A small network was trained on invented records. Each row is its activation on one of them, seen along a few directions.
Here are examples, each followed by its value of one field, B.
The word absent means that the record has no B.
Other fields move the rows too, some of them a lot.
In the rows, zero is written as 500.
Strong random noise was added to every row along 2 fixed directions; ignore it. To show where, here is one row again and again, with new noise each time:
335  588  583  233  318  339  641  595  478  238  415  539  475  448  463  564  651  571  316  533  579  340
544  427  354  548  609  492  405  590  611  633  728  500  275  501  484  498  447  401  492  577  323  349
485  524  559  367  413  401  537  623  521  340  461  584  461  457  462  589  550  533  497  547  538  427
533  514  582  391  418  410  518  639  524  334  436  614  484  454  458  613  527  539  566  548  556  473

523  497  626  508  430  478  530  534  514  351  441  608  532  442  498  633  531  535  651  517  584  606 : b11
391  465  433  563  616  440  435  350  585  585  654  434  353  551  507  480  445  397  408  562  325  496 : b23
550  488  500  600  515  530  483  460  613  458  521  462  528  544  549  494  483  576  500  508  539  569 : b18
480  590  591  381  425  507  573  528  484  382  367  532  496  399  535  475  666  613  443  371  514  518 : b4
553  479  531  620  669  479  468  363  612  571  482  531  469  605  476  480  401  537  583  521  511  712 : b21
514  457  353  579  470  610  513  481  606  567  661  372  429  459  608  447  591  558  362  478  421  363 : b18
336  636  401  353  342  568  677  539  458  465  491  363  556  386  557  371  723  593  111  454  410  183 : b15
384  557  586  399  412  367  603  419  491  320  428  531  544  499  519  623  510  468  445  505  589  515 : b9
370  537  475  368  382  416  598  607  495  456  500  523  491  406  492  541  606  521  308  516  541  355 : b17
595  466  622  565  442  467  433  552  517  426  396  588  543  413  425  601  482  541  650  531  461  622 : b22
743  454  698  631  521  618  505  506  517  497  340  552  734  489  464  471  471  615  768  445  610  765 : b8
593  549  650  438  427  457  511  467  509  368  323  544  581  464  493  585  486  622  597  429  556  619 : b13
545  523  567  434  457  544  572  463  475  529  426  521  710  443  506  466  498  563  635  435  593  682 : b3
256  567  563  390  472  405  644  397  481  445  506  400  453  528  417  437  640  507  232  511  544  384 : b12
848  403  397  733  674  713  284  583  619  738  629  505  477  465  512  473  365  505  747  518  315  549 : b15
357  542  481  493  585  432  477  364  592  523  577  385  479  576  457  377  488  441  446  558  532  584 : b6
482  474  577  546  581  426  453  388  568  451  537  525  485  556  517  575  396  444  607  553  521  630 : b9
502  498  482  430  429  512  570  568  489  434  495  470  470  418  436  502  639  567  377  487  486  255 : b5
564  491  463  597  624  708  517  548  519  679  526  426  668  457  537  368  500  554  533  448  508  588 : b10
310  582  532  306  469  435  655  451  456  420  484  327  491  496  463  407  698  550  208  449  526  306 : b16
403  513  503  511  750  602  527  280  574  675  504  345  604  649  496  208  420  536  506  519  504  785 : b14
600  486  594  440  356  529  510  713  520  364  385  640  558  375  489  655  564  581  696  517  590  518 : b17
352  547  577  451  575  452  528  436  580  434  399  523  541  552  500  476  466  574  477  510  515  646 : b1
476  596  445  428  331  499  673  536  424  470  515  402  513  384  549  425  717  558  249  419  426  164 : b8
343  547  548  407  460  371  525  384  523  374  488  481  428  521  497  565  520  459  371  540  441  475 : b23
405  569  617  356  354  449  685  432  494  310  313  513  586  458  519  527  665  683  390  448  643  546 : b21
634  500  656  600  713  561  408  484  533  582  471  509  635  546  527  423  392  529  773  406  613  858 : b20
699  509  516  610  531  620  471  614  520  575  422  611  506  375  567  533  534  526  686  393  448  599 : b4
227  594  530  336  535  477  665  398  476  480  488  279  506  546  462  338  683  523  172  461  538  380 : b16
604  524  774  481  465  476  533  432  511  334  198  600  737  502  472  576  436  665  724  441  673  870 : b13
364  629  627  353  475  518  697  400  443  396  248  445  784  534  512  352  569  642  472  462  671  727 : b14
720  392  379  699  445  627  396  664  547  665  605  549  406  304  515  598  496  456  651  491  274  390 : b22
714  454  535  621  729  562  349  522  554  648  595  490  504  514  538  455  385  476  753  402  477  674 : b20
465  563  345  407  366  629  637  638  435  540  575  362  530  321  619  416  778  588  275  414  397  106 : b10
402  607  498  321  466  411  617  407  450  426  460  462  579  488  490  435  541  500  426  436  519  479 : b3
479  499  545  475  524  603  474  467  465  515  446  527  604  531  442  443  533  603  604  483  599  653 : absent
578  576  744  421  493  470  514  616  479  308  320  625  722  497  447  598  516  579  700  502  717  739 : b2
567  455  521  556  527  606  500  549  535  520  455  515  551  427  427  481  552  561  536  491  545  439 : b5
278  595  516  316  415  391  604  391  486  383  560  356  452  526  499  468  601  524  250  415  525  308 : b19
481  528  511  538  513  493  525  441  510  517  529  466  552  531  505  521  466  469  534  430  547  540 : b19
386  601  610  399  390  390  594  463  497  332  341  493  680  485  453  506  556  546  492  497  715  657 : b6
392  453  349  546  613  598  489  466  630  668  647  414  376  487  559  401  500  503  404  485  316  446 : b1
344  525  616  433  428  385  582  424  424  395  408  475  596  563  513  428  473  524  395  474  650  592 : absent
419  496  485  505  477  551  568  485  510  550  560  409  441  451  462  480  629  511  403  486  488  406 : b12
395  523  613  482  517  371  534  436  533  374  503  563  460  549  479  552  494  467  498  565  544  571 : b11
581  492  526  535  533  484  483  494  545  504  359  570  646  486  412  490  431  522  710  529  575  703 : b7
452  538  530  493  622  510  486  523  533  575  607  469  521  528  473  428  515  478  455  521  512  540 : b2
457  440  378  521  595  560  490  408  594  682  601  399  473  493  445  331  498  487  507  546  411  520 : b7

Here are new rows. What is B for each?
413  513  478  517  498  469  583  486  490  573  545  441  469  471  450  498  569  473  352  491  509  418 : b12
592  431  413  657  609  623  408  444  571  716  725  418  437  503  538  484  438  463  607  451  412  499 : b19
526  518  681  506  579  544  547  483  495  481  356  473  667  518  436  463  532  573  604  469  659  682 : b16
644  458  507  634  571  587  385  497  603  565  525  501  560  476  479  504  431  483  793  531  556  722 : b6
553  449  347  532  422  579  495  701  541  619  625  521  395  347  543  569  575  462  491  510  387  282 : b17
581  411  293  626  684  793  434  534  574  839  753  306  465  453  587  304  574  498  467  462  292  355 : b10
506  427  241  616  524  680  574  490  527  855  807  275  387  402  599  300  628  467  230  443  246  192 : b8
234  602  552  238  420  545  739  346  465  441  374  309  671  507  546  261  709  664  246  451  605  537 : b14
408  567  550  413  398  357  609  513  490  331  469  576  442  485  497  617  557  429  412  527  530  416 : b11
624  441  435  648  610  498  399  469  593  573  614  546  406  514  542  621  346  343  676  532  419  538 : b9
534  482  343  633  646  551  422  538  625  690  613  515  360  507  546  504  386  415  534  504  301  453 : b1
547  502  453  472  425  466  507  688  531  467  505  589  448  413  501  610  540  463  512  530  483  377 : b17
381  508  474  413  593  540  547  325  538  660  629  383  545  523  497  292  500  524  426  454  462  584 : b3
502  599  615  352  294  447  579  543  481  245  332  527  626  397  475  600  612  579  597  483  681  526 : b6
654  545  651  507  486  510  502  665  477  421  361  643  705  448  470  629  497  533  721  484  667  689 : b2
392  511  516  445  585  438  517  361  564  516  443  452  570  550  397  354  474  526  508  564  545  649 : b7
629  409  428  675  518  527  401  572  550  653  580  537  442  388  461  558  446  454  577  514  321  490 : b22
385  480  392  546  539  444  501  405  552  589  628  439  397  492  523  499  485  411  348  517  351  443 : b23
453  536  451  520  490  479  568  517  502  534  542  456  414  480  453  526  577  422  387  499  467  355 : b12
268  639  733  274  511  497  702  311  462  328  192  410  810  606  480  299  563  686  447  482  747  851 : b14
450  506  296  518  463  584  575  590  509  606  626  399  388  385  489  443  662  476  240  474  366  93 : b5
626  516  520  504  409  712  586  664  452  531  404  488  730  344  583  491  653  639  593  422  558  466 : b10
439  497  441  514  680  514  504  323  543  724  620  418  571  578  475  317  382  428  507  474  450  674 : b3
663  522  476  576  499  480  430  561  559  457  480  555  517  465  481  580  439  431  726  513  541  567 : b6
